These are the activations of a small network on made-up records, seen along a few directions, one row for each record.
Records have a field called P. Each example row is followed by its value.
Records without P are marked none.
The largest differences between rows may come from other fields.
In the rows, zero is written as 500.
Strong random noise was added to every row along 9 fixed directions; ignore it. To show where, here is one row again and again, with new noise each time:
[448 431 396 440 601 360 459 440 748 403 373 482 645 545 667 359 553 591
 486 355 557 522]
[523 446 555 591 574 593 389 371 302 696 552 457 383 450 627 609 646 476
 248 527 342 390]
[519 338 415 683 690 497 497 501 538 458 453 527 415 423 559 465 609 644
 526 380 545 542]
[286 667 178 558 578 579 530 482 611 498 777 637 472 635 427 556 365 548
 559 747 585 410]
[302 317 653 455 343 457 556 508 746 441 364 453 661 349 602 362 746 604
 505 517 649 634]
[577 521 387 586 502 515 513 579 435 464 556 552 415 557 434 520 348 431
 614 506 488 419]
[606 471 598 395 355 550 539 502 450 484 606 544 482 490 536 442 468 335
 465 548 546 529]
[444 469 371 441 497 444 367 346 564 615 603 470 597 629 625 488 547 436
 301 504 475 421]
[230 395 679 489 353 551 527 505 540 487 355 451 552 445 444 518 631 598
 545 577 531 574]
[385 478 439 578 333 511 515 595 546 491 499 509 508 517 569 500 463 401
 570 589 499 381]
[572 557 707 374 419 680 573 478 319 478 589 580 363 456 584 514 458 345
 423 616 460 508]

[391 553 657 440 351 339 539 628 584 365 101 380 676 527 313 477 414 620
 780 429 411 446]  p4
[388 163 271 733 517 520 383 491 519 467 517 541 406 681 774 495 570 377
 422 293 545 494]  p3
[445 651 404 658 603 551 394 567 346 635 410 405 374 510 459 724 404 510
 478 535 288 308]  p5
[564 519 309 719 609 340 498 644 656 508 422 419 564 375 234 499 489 744
 708 456 567 494]  p6
[489 579 586 387 366 519 519 553 391 432 435 502 496 630 306 540 283 415
 650 529 453 483]  p9
[593 469 601 555 426 455 411 454 396 745 520 373 538 348 487 558 675 471
 330 529 412 435]  p7
[709 439 564 422 585 399 555 478 420 334 386 557 518 622 386 386 378 530
 670 276 491 571]  p2
[358 249 812 526 319 574 514 494 384 545 387 421 499 391 269 544 708 614
 531 500 571 740]  none
[332 522 724 526 536 731 578 611 325 396 303 511 273 419 492 646 463 539
 591 528 434 593]  p5
[868 701 395 591 702 423 512 669 452 467 416 468 385 355 507 513 318 473
 607 392 383 349]  p1
[643 548 287 555 526 287 460 510 672 543 553 459 663 516 450 419 493 545
 534 468 510 371]  p4
[636 364 445 543 612 429 384 385 444 614 604 434 533 554 189 537 571 629
 430 370 579 669]  p3
[328 617 628 224 293 421 538 463 594 416 373 486 719 655 422 430 373 473
 604 568 493 492]  p8
[631 449 701 378  98 441 385 555 316 614 404 344 576 583 479 538 398 164
 433 457 356 402]  p6
[340 480 528 602 356 602 435 444 351 769 691 452 465 454 378 665 636 466
 359 722 468 454]  p7
[461 559 479 440 554 459 416 443 592 577 448 418 560 454 678 511 579 496
 334 490 438 446]  p1
[248 238 401 699 370 512 402 489 526 590 489 465 500 572 627 541 646 455
 440 492 503 434]  p9
[382 482 698 563 447 526 498 364 407 737 535 428 566 334 399 570 803 682
 348 686 416 455]  p2
[611 520 458 534 681 534 584 520 424 326 438 642 368 564 649 433 356 489
 618 383 451 446]  p8

Here are new rows. What is P for each?
[659 559 605 503 513 578 481 533 330 624 572 438 395 378 320 615 493 474
 435 545 472 563]  p5
[777 726 413 304 727 282 381 419 583 560 441 367 655 518 303 485 375 607
 455 357 441 508]  p1
[863 687 502 360 556 292 405 563 506 559 365 324 619 467 305 501 327 469
 518 336 409 471]  p5
[365 381 552 363 469 451 532 415 584 364 411 554 613 656 490 386 482 547
 586 401 588 626]  p8
[786 685 571 775 376 449 624 871 421 618 452 376 424  66 107 598 453 572
 789 672 463 367]  p1
[513 527 445 430 394 479 458 534 529 535 572 471 534 550 470 515 422 367
 487 527 532 498]  p1
[592 484 658 389 386 369 604 525 595 395 368 497 659 440 507 330 536 527
 613 446 528 518]  p2
[412 534 138 573 616 415 425 536 675 506 620 494 556 655 300 545 364 574
 596 478 630 547]  p5
[609 542 483 476 440 342 485 550 579 524 441 417 642 475 259 458 441 570
 620 481 521 483]  p9
[566 527 698 462 348 682 697 652 401 373 569 635 335 340 619 453 451 318
 598 622 574 563]  p7
